These are the activations of a small neural network, seen along a few directions. Each row is one input.
In each table, some parts of the input vary, and every possible input appears once, in random order.
A made-up example of a description, with smaller parts first: ring(8) and (point or ring(9) or (values(2) and line(6))).
Shared parts are said once, and a part with two or three values counts as separate values.

Other details of the inputs shift rows strongly along two fixed directions, in all tables alike. That doesn't count.

A family of inputs:
R1: [ 21 -28 -19 -19   1  42  -4 -10  -6   8   4  -6  17 -13]
R2: [-14  22  17  27  -6 -23  19  10 -14  -9  -8  11 -18   1]
R3: [ -5  15  -2  19 -12  -2  18  -6 -24 -14   0  -1 -17 -14]
R4: [  7   6 -13  -5  -5  10   9 -10 -24 -11   3  -8  -5 -15]
R5: [ -2 -11   9 -12   5 -12 -15  10  35  19  -1   2  14  24]
R6: [ -7   3  15   2  -1 -31 -10   9  22   3   0   5   1  21]
R7: [  0  -8   4 -16   2 -24 -23   1  30   6   7  -4  10  22]
R8: [  6  -9 -10 -23   8  -5 -27  -5  14  -1  10  -8   8   7]
R9: [  2  11 -12   9 -12  18  23  -9 -32 -12   0  -4 -11 -23]
R10: [ -8  23   4  31 -11   8  37   2 -40 -12 -10   6 -23 -22]
R11: [  5 -25  14  -5   6 -11 -22  10  30  13   1   8  16  23]
R12: [  4  -5 -13 -13  -2   8  -7 -10   1  -2   6  -9   3  -4]
R13: [  0  -2  -8   1  -3  22  13  -3  -6   6  -4  -1   0 -10]
R14: [ -2  -9   6 -16   3 -18 -17   6  32  13   3   0  13  23]
R15: [ -2  12 -13   8  -4  24  22  -7 -32  -9  -4  -1 -13 -24]
R16: [ 17  -9 -28 -31   3  23 -13 -16 -10  -5  12 -16   9 -14]
R17: [-15  22  12  29  -4 -23   6   4 -11 -15  -5   8 -24  -2]
R18: [-5 -6  8 -2  2 -5 -3  7 21 13 -3  3  6 13]
R19: [ -8  14   3  24 -10   7  28   1 -21  -5  -6   5 -16 -14]
R20: [  6  -8  -8 -24   6  -4 -22  -4  14   2   7  -8  10   9]
R21: [ -3  -1   1  -3   1 -19 -18  -1  16  -4   8  -3  -1  10]
R22: [  6 -14  -3 -20   2   5  -6   2  20  17   1  -4  17  12]
R23: [ -6  -1   4  -2   1 -12 -13   2  19   3   1   2   0  11]
R24: [  3   0  -8 -11   2   8  -5  -4  -4  -2   1  -4   1  -3]
R25: [ -2  -6   4 -17   9 -22 -30   3  29   4   4  -2   7  21]
R26: [ -4 -11  10 -15  11 -11 -19  12  32  17  -4   4  13  23]
R27: [-11  21  30  39  14 -18  16   2   4  -5  -9   4   4  -3]
R28: [  2   4 -16   0  -7  16   6 -12 -17  -9   4  -7  -8 -17]
R29: [ 22 -26 -18 -21   6  41  -6  -8 -10   6   2  -5  16 -13]
R30: [-19  17  29  33  -7 -37  14  17   7   0  -8  15 -15  16]
R31: [ -1  11 -12   8  -5  22  23  -7 -33  -9  -4  -2 -12 -23]
R32: [ -2   9  -8  11  -3  26  25  -2 -28  -3  -8   2 -11 -22]
R33: [  1  12 -12   7  -7  21  24  -6 -34  -9  -3  -3 -11 -23]
R34: [-20  17  28  34  -6 -35  12  16   8   0  -8  15 -16  15]
R35: [  7  -8  -6 -26   5  -3 -17  -1  14   6   4  -6  13  10]
R36: [  1  21   7  26  14  21  29 -10 -31 -13  -8  -7   5 -32]
R37: [-20  18  24  32  -7 -35  10  14   6  -4  -6  13 -16  13]
R38: [ 14 -12 -30 -26   0  27 -12 -19  -5  -4  13 -16   7 -16]
R39: [ 17 -19  -2 -10   3  16  -3   0  -6   4   1   2  13  -2]
R40: [ 24 -28 -18 -21  -1  40  -1 -10 -10   8   6  -7  19 -12]
R41: [  9   7 -18  -2  -8  35  30 -10 -41  -6  -2  -6  -6 -29]
R42: [  1  10  -6   9  -7  20  30  -2 -32  -3  -7   0  -8 -20]
R43: [-18  19  13  32  -7 -15  17   6  -8  -7  -7  11 -21  -2]
R44: [  3 -11  -4 -22   8   7 -14   2  18  13   1  -3  13   9]
R45: [-6 -3  6 -1  2 -5 -6  5 20 10 -2  4  2 11]
R46: [-18  21  25  28  -3 -39   3  14   2  -9  -7  13 -18  13]
R47: [ 16 -19  -3  -9   4  18  -5   0  -5   5   1   2  12  -2]
R48: [-14  14  16  19   1 -26  -4   9   6  -6  -6  10 -14   9]
R49: [-14  20  21  26  -3 -46  -2  10   0 -15  -1  10 -19  12]
R50: [-4 -3  9 -5  5 -8 -6 10 17 11 -5  4  6 13]
R51: [  4 -15  14   4   6  -7 -11  11  11   5  -3  10   7  13]
R52: [ 18 -11 -29 -30  -3  23  -7 -18  -9  -3  14 -17  10 -14]
R53: [  2 -11  -4 -21   9   8 -16   2  20  13   0  -2  11   9]
R54: [ -3  -8   5 -13   5 -18 -23   4  32   8   4   0   9  21]
R55: [ 16 -21  -3  -8  -1  16   0  -1  -2   7   3   1  14  -1]
R56: [-17  18  15  31  -8 -18  18   7  -8  -7  -6  10 -19   0]
R57: [ 15  -9 -29 -28   4  26 -15 -17  -9  -5  11 -15   6 -15]
R58: [  0  -7   3 -13   4 -27 -29   1  30   3  10  -4   8  20]
Each input here is: values(2) and (point or (line(4) and (point or line(6)))).
- Changing only the values(2) part turns R32 into R13. The same change can be made to R49. Which row results? => R52
- Changing only the values(2) part turns R56 into R31. The same change can be made to R58. Which row results? => R16
- Change only the values(2) part in R45. List by row number the other rows that result. => R53
- Change only the line(4) part in R42. List by row number the other rows that result. => R26, R32, R50
- Start at R18 and move only the line(6) part, one step at a time. The first step leads to R19. Which rows follow, in order? => R56, R54, R12, R21
- Change only the line(6) part in R30. List by row number the other rows that result. => R6, R7, R14, R22, R52

A family of inputs:
R59: [  4   4  -4  15 -11   7  15  -3 -33 -15  -1   3 -16 -16]
R60: [-17  14  31  31   4 -35   4  18  13   0 -10  15 -10  17]
R61: [ 11 -19 -13 -22  -1  15 -14  -4   7   6   6  -3  10   2]
R62: [ -5  -9  21  -9  18 -23 -24  10  47  18  -3   2  23  29]
R63: [ -1   7  -5  16  -8  16  23  -3 -28  -8  -3   3 -14 -18]
R64: [ -8   5  23  27  -3 -32  -2  12   5  -7  -2  14 -10  13]
R65: [  1   6  -7  19 -16  11  21  -4 -36 -16  -2   4 -21 -19]
R66: [-13  10  27  30  -3 -37   0  16   4  -7  -5  17 -15  15]
R67: [ 18 -16 -22 -25   4  37  -1 -12 -11   5   5 -10  14 -15]
R68: [ -7  16   7  20   2   9  25   0 -18  -3 -11   3  -5 -14]
R69: [ -3   2  -3 -24  12 -19 -29  -3  30   3   8 -10  10  15]
R70: [ -8  24 -12   5  -9   1  16 -10 -23 -14   2  -8 -17 -17]
R71: [  0  10   2  22  -3  13  24  -3 -26  -8  -5   1  -8 -19]
R72: [ -5  -8  11 -16  11 -11 -15   8  39  21  -3   1  19  24]
R73: [  3   1 -24 -31   4  12 -15 -15   7   0   9 -17   7  -6]
R74: [  7 -13  -8 -20   6  15 -10  -2  15  13   1  -5  14   3]
R75: [  1   8  -7  18 -17  14  27  -2 -37 -12  -2   4 -18 -20]
R76: [  3 -16  10 -12  11 -17 -25   7  32  11   4   2  15  22]
R77: [  4   0 -14 -25   9  -1 -21 -12  14  -2  10 -16  12   1]
R78: [ 17 -20 -23 -28  -7  23  -8  -8  -7   3   8  -8   7  -4]
R79: [ 18 -21 -15 -22   0  15 -16  -9  -1   0   9  -7  11  -2]
R80: [-14  14  16  21   2  -7  15   7   2   2 -11   7  -6   1]
R81: [-20  15  33  31  -1 -41   6  21  18   4 -10  17 -13  22]
R82: [ 15 -14 -23 -23  -3  34   5 -10 -13   6   5  -9   8 -14]
- Changing only one part turns R78 into R79. The same change can be made to R70. Which row results? => R77
- What do these inputs look like to the network? => line(4) and (point or line(5))
- Which other rows agree with R73 in the line(4) part? List them by row number. => R61, R63, R65, R74, R80
- Change only the line(4) part in R76. List by row number the other rows that result. => R63, R67, R82
- Which other rows agree with R59 in the line(4) part? List them by row number. => R60, R66, R67, R68, R69

A family of inputs:
R83: [ -8  15   5  17  -9 -21   3   2 -13 -16   1   5 -19  -1]
R84: [  0 -10   0 -23   8 -26 -39  -1  36   3  11  -5  10  23]
R85: [-23   2  38   7  11 -54 -23  27  60  22  -9  18   5  49]
R86: [ -3 -18  10 -25  15 -14 -31  10  52  25  -1   1  23  33]
R87: [-11  18  12  25  -7 -29   4   5 -14 -19  -1   8 -23   1]
R88: [-19  23   8  25 -11 -29   7   4  -7 -15   0   5 -27   2]
R89: [  4   2 -23 -18  -9  14   2  -9 -16  -5   8  -9  -6 -12]
R90: [ -4   3  21  33  -8 -18  14  12 -12  -7  -5  17 -13   4]
R91: [ 19 -11 -21 -12   8  48  10 -17 -25  -2   3 -12  14 -29]
R92: [  8 -31   5 -28   4  -9 -30  10  41  23   3   3  21  32]
R93: [ -7   3  13  21 -14  -8  19  12 -10   2  -7  14 -15   5]
R94: [ 16 -15 -16 -10   1  40   9  -9 -21   2   0  -5  10 -20]
R95: [ -3   0  15  26 -11 -10  15  10 -12  -4  -5  14 -11   2]
R96: [ 10   3 -18 -15   8  34  11 -17 -15   0   2 -17  14 -23]
R97: [-13  24  13  21   3 -11  16   2  -4  -4  -8   1  -6  -4]
R98: [ 12   0 -34 -19  -9  34   5 -22 -29 -12  10 -16  -3 -28]
R99: [ -4   6  21  36   0 -12  13  10 -12  -8  -7  13 -11  -3]
R100: [  3   7 -22 -20   2  33  17 -13 -11   7  -1 -15   8 -19]
R101: [ 16   1 -22 -16  10  41  11 -21 -22  -4   4 -20  16 -30]
R102: [-20  25   7  24 -12 -30   9   5  -7 -13   0   6 -28   3]
R103: [ 12  -8 -15 -11   6  38   9 -12 -17   2   0  -8  12 -20]
R104: [ -8  18  14  28  -4 -31   2   4 -15 -21  -1   7 -22   0]
R105: [  5   5 -22 -19   3  34  15 -15 -12   4  -1 -16  10 -21]
R106: [ 12 -32   0 -34  13   4 -33   5  42  24   3  -1  30  24]
R107: [-13   9  18  30  -7 -11  18  13  -7   0 -11  14 -16   3]
R108: [ 22 -38  -2 -32  12   3 -36   2  32  16  10  -2  31  21]
R109: [-10  12  16  26   0  -5  15   7  -6  -2 -10  10  -8  -2]
R110: [  7 -30  -1 -39  10   2 -31   9  47  30   2   0  26  29]
R111: [ -7  16   5  22  -4 -23  -1  -3 -12 -19   3   0 -18  -4]
R112: [  6   0 -23 -16  -8  15   0 -10 -17  -8   7 -10  -6 -12]
- Changing only one part turns R87 into R83. The same change can be made to R103. Which row results? => R109
- What do these inputs look like to the network? => line(5) and (values(2) or line(4))
- Change only the line(4) part in R109. List by row number the other rows that result. => R95, R97, R106
- Which other rows agree with R85 in the line(5) part? List them by row number. => R89, R93, R100, R102, R110
- Change only the values(2) part in R111. List by row number the other rows that result. => R104

A family of inputs:
R113: [  4  -3  -2   7 -12   3   9   3 -18  -5   2   6  -9  -5]
R114: [ -4  19  -7  10  -4 -10   4  -9 -18 -18   7  -6 -15 -13]
R115: [ -5  10   0  10  -2   9  18  -1 -14  -1  -5   3  -7 -10]
R116: [ -3  11   3   9   2   7  16  -2 -10  -1  -5  -3   2 -11]
R117: [  6  -6 -24 -39   2   5 -26 -13  13   1  10 -17   9   3]
R118: [ -4   8   0  12  -3   7  15   2 -13  -1  -5   3  -9  -9]
R119: [  0  -2  -2   9  -8   5  11   1 -14  -4  -1   3  -9  -6]
R120: [ -8  -9  27  -1  11 -39 -33  16  49  12   0  10  11  36]
R121: [  9 -15  -9 -26  12  17 -14  -6  14  11   3  -8  21   2]
R122: [ -2   3  -2  10  -6   8  12   0 -11  -3  -2   3  -6  -8]
R123: [-4 12  0  7 -1  8 18 -2 -8  2 -5 -2 -2 -8]
R124: [ 14 -21 -10 -21   4  15 -14  -5   6   6   5  -6  13   2]
R125: [ 17 -22 -11 -21   0  11 -15  -4   3   4   6  -2  13   3]
R126: [-20  15  36  34   5 -46  -3  21  20  -1 -10  17 -12  23]
- What do these inputs look like to the network? => values(2) and (point or line(6))
- Changing only the values(2) part turns R114 into R117. The same change can be made to R120. Which row results? => R122
- Change only the values(2) part in R125. List by row number the other rows that result. => R113
